Each row has a name. Each question is about the rows just above it.

[ 51 135 161 114 147 114  56 119 122 119  67]  z524
[149 110 114 161 151 162 114  98 139 108 120]  z345
[149 110 114 151 132 148 162  98 139 117 111]  z446
[ 51 135 161 114 147 114  56 119 140 107 140]  z760
Give the next 3 entries after [110 114 151 132 148]. | [162  98 139]
What are the next 3 entries after [161 151 162 114  98]? | [139 108 120]
Give the next 3 entries after [114 151 132 148 162]. | [ 98 139 117]
The row with [ 51 135 161 114 147 114  56 119 140 107 140] is | z760
The next 3 entries after [161 151]: | [162 114  98]

[121 127 139  95 165 154 110 117 138 142 137]  z961
[119 208 113 175 159 183 143 161 139 128 131]  z869
[130 167 146 161  70  88 157 146 113 105 114]  z410
[174 192 119 208 113 175 160 183 140 122 128]  z648
[163 169 113 206  89 137 162 171 128 112 121]  z186
What are the next 3 entries after [159 183 143 161]? | [139 128 131]
What are the next 3 entries after [119 208 113 175 160 183]? | [140 122 128]
Give the next 3 entries after [ 70  88 157 146]. | [113 105 114]
The next 3 entries after [119 208 113 175 159]: | [183 143 161]
Give the next 3 entries after [139  95 165]. | [154 110 117]
Whose row is [119 208 113 175 159 183 143 161 139 128 131]? | z869

[117  50  36  91]  z620
[117  50  36  96]  z30
[104 223 191  73]  z133
Where do [117  50  36  96] appear? | z30
Whose row is [117  50  36  91]? | z620
Where do [104 223 191  73] appear? | z133

[178 201 141 126 116 114 113 106 109 155] = z449
[119 134 170 125 127 162 127 157 175 140] = z502
[ 94 150 103  95  75 185  51 185  80 107] = z816
[119 134 170 125 127 162 127 157 118 180] = z630
Give the next 3 entries after [150 103  95]. | [ 75 185  51]
The next 3 entries after [ 95  75 185  51]: | [185  80 107]

[158 142 151 112 106 141  86 132 122 159 135  78 147] = z489
[137 124 159 142 153 141  95 130 126 143 106  78 115] = z326
[158 142 153 124 118 101 103 130 118 159 129  88 138] = z995
[133 134 159 124 118 101 103 130 157  95 123 130 115] = z536
What are the next 3 entries after [159 142 153]? | [141  95 130]
Whose row is [158 142 153 124 118 101 103 130 118 159 129  88 138]? | z995
Give the next 3 entries after [157  95]. | [123 130 115]
Give the next 3 entries after [134 159 124 118 101 103 130]. | [157  95 123]

[117 151 111 172 142 179 166 105  49 144 126 163 116  98 156  90 150 108
  87 154 162 143 130 141 111 111 122 135 166 153 139 158  95 129 120 168
 121 107  81 108 165 167] = z66
[165 164  99 148 153 106 112 120 133 122 121 149 113  89 158  93 142 151
  82 165 163  99 148 153 106 127 102 164 153 147 131 151 123 137 119 143
 129 104 142 121 139 135] = z619
[ 87 136 131 165 131 175 159 117  37 122 121 149 113  89 158  93 142 151
  82 165 163  99 148 153 106 112 120 133 164 147 136 150  90 130 123 168
 121 104  79 104 162 165] = z993
[157  93 142 151 132 168 157 111  61 133 129 157 133 108 137  97 145 105
  95 140 161 157 134 137 111 109 116 129 167 143 133 141  92 128 125 174
 121 101  73 100 156 161] = z655
[ 87 136 131 165 131 175 159 117  37 122 121 149 113  89 158  93 142 151
  82 165 163  99 148 153 106 112 120 133 164 147 136 155  95 129 120 168
 121 107  81 108 165 167] = z934
[165 164  99 148 153 106 112 120 133 122 121 149 113  89 158  93 142 151
  82 165 163  99 148 153 106 127 102 164 153 147 131 151 123 137 119 143
 129 104 142 121 139 135] is in which row? | z619
Give the next 3 entries after [120 133 122 121]. | [149 113  89]
Whose row is [ 87 136 131 165 131 175 159 117  37 122 121 149 113  89 158  93 142 151
  82 165 163  99 148 153 106 112 120 133 164 147 136 150  90 130 123 168
 121 104  79 104 162 165]? | z993

[100 125 131 130 132 129 126 133] : z455
[210 131 130 125 139 139 111 170] : z561
[184 121  68 132 144 106 142  25] : z996
[184 121 114 165 128 120 126  86] : z675
Whose row is [184 121 114 165 128 120 126  86]? | z675
Give the next 3 entries after [125 131 130]. | [132 129 126]

[102 136 126 150 121  31  33  81 129 138 203 213  88 104 128 160 112  85
 131  93  79 102 137  65]  z839
[115 118 116 168  83 224 119  80 124 151 107 213 104  88 160 128 102 111
 155  85 213 123 164  91]  z444
[102 136 126 150 121  31 104  80 213 119 151 107 124  88 166 108 112  85
 131  93  79 127 137  65]  z465
The next 3 entries after [155  85 213]: | [123 164  91]
What are the next 3 entries after [ 88 166 108 112]? | [ 85 131  93]
The next 3 entries after [213 104  88 160 128]: | [102 111 155]
What are the next 3 entries after [121  31 104  80 213]? | [119 151 107]
The next 3 entries after [104  88 160 128 102 111 155  85 213]: | [123 164  91]
What are the next 3 entries after [119  80 124 151 107 213 104  88]? | [160 128 102]

[148  72 117 121  92 155 129  76 140 100] = z963
[127 133 117 121 107 124 139 138 132 131] = z294
[131 161 135 103 137 112 120 151 128 134] = z632
[106 216 174 141 121 146 174 228 114 212] = z202
[130 120 140 185 142 167 163 132 131 157] = z991
[127 106 137 122 146 121 104  95 122 109] = z67
What are the next 3 entries after [117 121 107]? | [124 139 138]
What are the next 3 entries after [146 121]? | [104  95 122]
Whose row is [127 133 117 121 107 124 139 138 132 131]? | z294
The next 3 entries after [146 174]: | [228 114 212]
What are the next 3 entries after [120 140 185 142]? | [167 163 132]

[146  59 184  23 155 149 158 192 166 150 173  81 152 153  85 158 180 145
  44  38 146 176 173 172  36 154 173  96 148 145  78 144 179] = z569
[182  77  86  90  73 178  65  91 143 186 145 156  58 192  83 129  91 182
  83  84 175 146 141  82  78  70  80 135 187 180  77 182 140] = z811
[ 98 160 178 155 173 104 194 172  87  93  98  60 225  89 157 112 222  89
 158 157  88  87  91 217 159 223 205  76  90  90 157  93  88] = z981
[175 146 139 132 174  77 163 132 199  61 177 180 130  58 140 157  80  63
 144 131  62 179 173  99 137 113 117 212  60  64 156  66 174] = z157
Give the next 3 entries after [175 146 141]. | [82 78 70]
What are the next 3 entries after [175 146 141  82  78  70  80 135]? | [187 180  77]
The next 3 entries after [ 87  91 217]: | [159 223 205]

[200 186 132 152] -> z385
[206 103 165 156] -> z257
[184  75 155 194] -> z823
[140 197  69 104] -> z916
[182  88 156 174] -> z49
[122  38 141 156] -> z264
[187 202 155 182] -> z38
[149 202  68 105] -> z938
[102 147  95 155] -> z296
[178 117 143 153] -> z990
[169 103 217 223] -> z432
Whose row is [122  38 141 156]? | z264
Whose row is [187 202 155 182]? | z38
Where do [140 197  69 104] appear? | z916
Which row holds [178 117 143 153]? | z990

[180 181  79 121 145 156 186 138 111 204 183 184] : z946
[103  96 173 129 128  98  83 120 152 104  98 116] : z13
[147 151 131 156 142 166 164 152 135 130 147 130] : z879
[ 95 166 220 101  85 150 136 199 163  75 195  80] : z144
[126 135  68  54 143 147 175 131 111 198 173 179] : z795
[ 97  70 170 126 135  69  54  95 153 111  69 126] : z716
[ 98  69 168 121 135  63  50  91 152 118  69 132] : z794
[171 170  83 120 142 147 174 132 112 195 172 177] : z364
[161 159 106 169 150 185 185 150 123 136 148 133] : z171
[126  95 135  97 170  70  54  69 126 135 148 133] : z778
[ 95 158 223 112  92 150 132 196 167  72 183  80] : z712
Give the next 3 entries after [ 97  70 170 126 135  69  54  95]. | [153 111  69]
Give the next 3 entries after [126 135  69  54]. | [ 95 153 111]
The next 3 entries after [223 112  92 150 132 196]: | [167  72 183]
The next 3 entries after [121 135  63]: | [ 50  91 152]
What are the next 3 entries after [170  70]? | [ 54  69 126]
What are the next 3 entries after [126  95]? | [135  97 170]

